These are the activations of a small neural network, seen along a few directions. Each row is one input.
Each table varies a few parts of the input and shows all the possible inputs, shuffled.
A made-up example of a description, with smaller parts first: values(2) and (point or ring(11) or (ring(5) and line(6))).
Shared parts are said once, and a part with two or three values counts as separate values.
In the rows, zero is written as 128.

Other details of the inputs shift rows strongly along three fixed directions, in all tables alike. That doesn't count.

Table:
row 1: [130 147 159 118 126 138 131 144 143 140 133 105 107]
row 2: [ 83 130 131 128 150 163 133 108 147 116 127  95 117]
row 3: [179 125 140 136 125  81  97 153 116 114  80 154 129]
row 4: [147 132 134 148 119 134 119 131 130 124 106 125 129]
row 5: [135  95 155 120 129  95 108 115 103 118 120 127 134]
row 6: [100 114 172 112 130 150 147 133 149 158 163  98 125]
row 7: [ 84 158  41 112 160 154 176 121 106 125 201 152 130]
row 8: [193 172  34 126 136  74 133 182  88 126 130 221 131]
row 9: [108 118 144 115 115 134 118  90 130 119 127 111 120]
row 10: [ 98  67 165 112 142 104 120 104 121 132 144 122 148]
row 11: [160 142 133 140  99 121 112 136 132 126  99 134 130]
row 12: [182 122 139 139  98  91  98 138 121 127  90 154 135]
row 13: [ 70 124 124 140 167 177 142 104 165 122 129  93 118]
row 14: [133 105 147 115 106 104 111 115 131 134 117 135 137]
row 15: [169 119 141 137 129  90 100 151 118 120  87 148 132]
row 16: [137 188 106 179 155 185 142 177 158 113  87  98 116]
row 17: [162 131 174 113 110 115 135 167 134 162 134 127 121]
row 18: [138 152  49 117 129 113 149 129 100 132 167 187 131]
row 19: [143 136 140 137 103 131 119 124 128 119 112 120 130]
row 20: [147 123 143 142 117 124 126 145 123 128 118 121 144]
row 21: [169 123 144 134  88 103 108 136 126 136 104 144 142]
row 22: [129 102 147 119 116 106 108 100 127 120 116 133 128]
row 23: [100 104 142 119 149 122 118 102 134 111 121 118 120]
row 24: [187 167 143 146 102 125 119 195 146 147  96 134 114]
row 25: [ 93  81 152 108 143 112 115  92 126 121 135 120 130]
row 26: [107 102 180  94 117 124 131 116 130 153 166 103 122]
row 27: [154 115 139 131 113 104 104 122 129 125  99 142 129]
row 28: [125  86 153 106 119  90 102  90 116 120 119 133 127]
row 29: [147 119 179 111 113 120 142 160 138 167 147 122 128]
row 30: [ 96 133 128 147 167 166 136 127 140 114 123  96 120]
row 31: [170 176  35 121 114 107 142 159 115 143 141 207 132]
row 32: [131 100 152 132 113 122 120 112 123 134 128 124 142]
row 33: [140 113 149 142 118 125 130 143 125 132 125 119 149]
row 34: [108 194 127 143 157 196 152 155 166 130 124  75  83]
row 35: [103 144  54  96 125 123 155 104 106 134 192 174 132]
row 36: [162 138 132 150 131 118 113 146 114 113  94 128 125]
row 37: [107 161 118 166 159 187 150 155 158 119 113  89 125]
row 38: [ 98 177 108 154 145 196 142 118 157 108 112  86 103]
row 39: [109 151 118 148 142 168 136 133 164 127 107 107 120]
row 40: [168 153 151 123 100 111 114 161 129 139 113 124 105]
row 41: [132  96 145 117 122  98 105 109 127 124 112 138 130]
row 42: [142 133 135 141 126 125 119 146 145 128  95 128 130]
row 43: [141 178 100 171 157 168 126 159 168 114  71 117 106]
row 44: [161 143 134 151 118 127 121 154 124 119 101 123 134]
row 45: [119 100 155 109 121 104 113 104 109 116 129 117 132]
row 46: [132 118 143 137 126 126 120 116 115 118 118 116 129]
row 47: [ 88 124 134 129 146 157 133 114 148 123 128 101 124]
row 48: [ 90 124  55 102 135 133 177 117 102 149 220 170 154]
row 49: [151 111 185  95 104  99 128 142 121 161 149 124 123]
row 50: [103  51 176  89 102  82 107  63 104 131 160 132 148]
row 51: [123  97 158 111  95 111 116  90 108 124 141 117 137]
row 52: [104 140 129 151 137 176 146 129 145 125 133  93 132]
row 53: [ 98 132 133 144 152 163 141 134 150 124 124  98 131]
row 54: [102 172 111 166 151 202 151 138 156 113 118  83 116]
row 55: [ 78  52 175 108 137 119 133  85 111 137 175 107 157]
row 56: [141 109 171 114  99 113 127 151 135 159 145 126 132]
row 57: [157 169 120 160 120 150 125 150 131 110  91 111 118]
row 58: [ 85 144 124 160 163 196 151 123 152 121 131  83 122]
row 59: [112  83 163 102 115  98 116  94  99 120 148 115 141]
row 60: [ 83 102  71  62 126  92 145  72  89 136 209 177 134]
row 61: [177 158 163 120 111 113 127 174 135 146 113 127 107]
row 62: [168 131 133 144 113 110 105 141 137 128  85 145 129]
row 63: [160 157 123 154 111 140 120 152 154 131  83 132 126]
row 64: [ 84 157 141 127 146 184 149 131 159 131 149  79  97]
row 65: [113 146  38 103 162 109 147 121 103 123 164 184 116]
row 66: [ 81 139  45  99 157 137 172 117 100 133 209 162 136]
row 67: [144 117 140 128 116 110 105 110 126 118 101 133 121]
row 68: [146 169 110 170 139 165 128 152 157 121  86 118 117]
row 69: [149 138  50 103 105  92 149 136 101 154 179 208 152]
row 70: [157 133 139 141  98 125 117 134 126 126 108 128 135]
row 71: [138 142 159 126 123 142 135 159 147 152 131 110 116]
row 72: [181 131 178  99  95  82 118 155 114 154 128 133 113]
row 73: [ 79 177 108 153 157 210 146 114 171 108 113  80  99]
row 74: [173 136 135 149 125 106 110 154 116 114  90 140 130]
row 75: [153 116 147 139  94 120 122 135 130 138 117 132 148]
row 76: [ 75 161  36 101 167 149 166 111 120 122 185 158 115]
row 77: [105 147 127 140 150 158 132 128 142 108 114  99 117]
row 78: [155 144 124 156 127 134 116 145 151 127  84 134 125]
row 79: [176 153  40 120 138  79 141 174  89 139 151 217 142]
row 80: [139  97 157 119 113  95 112 129 117 130 121 133 146]
row 81: [136 113 147 134 122 117 118 120 117 119 119 124 134]
row 82: [148 118 143 147 132 121 120 145 121 127 110 127 139]
row 83: [146 117  61 103 113  86 147 128  90 153 187 207 156]
row 84: [ 40 170  25 114 195 195 192 113 130 124 207 132 116]
row 85: [160 121 148 128 109  95 108 139 111 116 106 133 137]
row 86: [ 38 109 139 142 172 206 163  89 152 126 169  66 131]
row 87: [140 129 161 116 106 123 123 146 134 146 136 118 117]
row 88: [ 60 144  46 109 164 170 176  88 112 128 208 141 120]
row 89: [152 116 142 130 134  96 103 132 113 114  95 136 125]
row 90: [144  97 153 129 123 100 112 126 107 126 123 132 143]
row 91: [ 98 152 122 148 152 179 144 121 135 107 127  82 116]
row 92: [136 110 147 137 122 122 119 123 118 126 122 123 137]
row 93: [120 159 115 155 144 169 129 122 147 111 102 104 107]
row 94: [140 143 130 137 113 137 116 126 142 123 100 124 122]
row 95: [103 116 143 113 132 127 117  98 126 112 123 109 118]
row 96: [ 86  83 159  92 116 112 116  72 124 123 149 115 133]
row 97: [152 127 131 133 125 104 104 129 135 113  87 141 120]
row 98: [ 53  57 170 108 156 138 139  80 124 133 176  93 148]
row 99: [ 94 105 139 131 157 138 128 114 147 124 122 112 128]
row 100: [169 171  26 126 149  94 139 174 112 133 129 214 125]
row 101: [161 122 140 143 135 102 107 155 126 123  89 141 133]
row 102: [118  80 161  95 101  90 106  89 117 132 136 133 140]
row 103: [159 104 155 127  85 101 113 126 117 138 121 138 150]
row 104: [136  78 160 118 103  94 110 103 120 141 132 140 151]
row 105: [147 131 143 138 107 123 119 131 121 118 114 121 135]
Description of these inputs: line(5) and (values(3) or (values(2) and ring(9))).
Q: Changing only the line(5) part turns row 13 into row 43. The same change can be made to row 10. Which row results?
A: row 101
Q: Changing only the line(5) part turns row 7 into row 33. The same change can be made to row 1. Which row results?
A: row 6
Q: Changing only the line(5) part turns row 99 into row 100. The same change can be made to row 98. Which row results?
A: row 79
Q: Start at row 21 and move only the ring(9) part, one step at a time. The first step leads to row 103. Which rows follow, in order?
A: row 52, row 20, row 16, row 80, row 47, row 14, row 31
Q: Change only the values(2) part in row 25. List by row number the other rows that result.
A: row 2
Q: Change only the values(3) part in row 24. List by row number the other rows that result.
A: row 17, row 71
Q: Change only the line(5) part in row 29. List by row number the other rows that result.
A: row 17, row 49, row 61, row 72
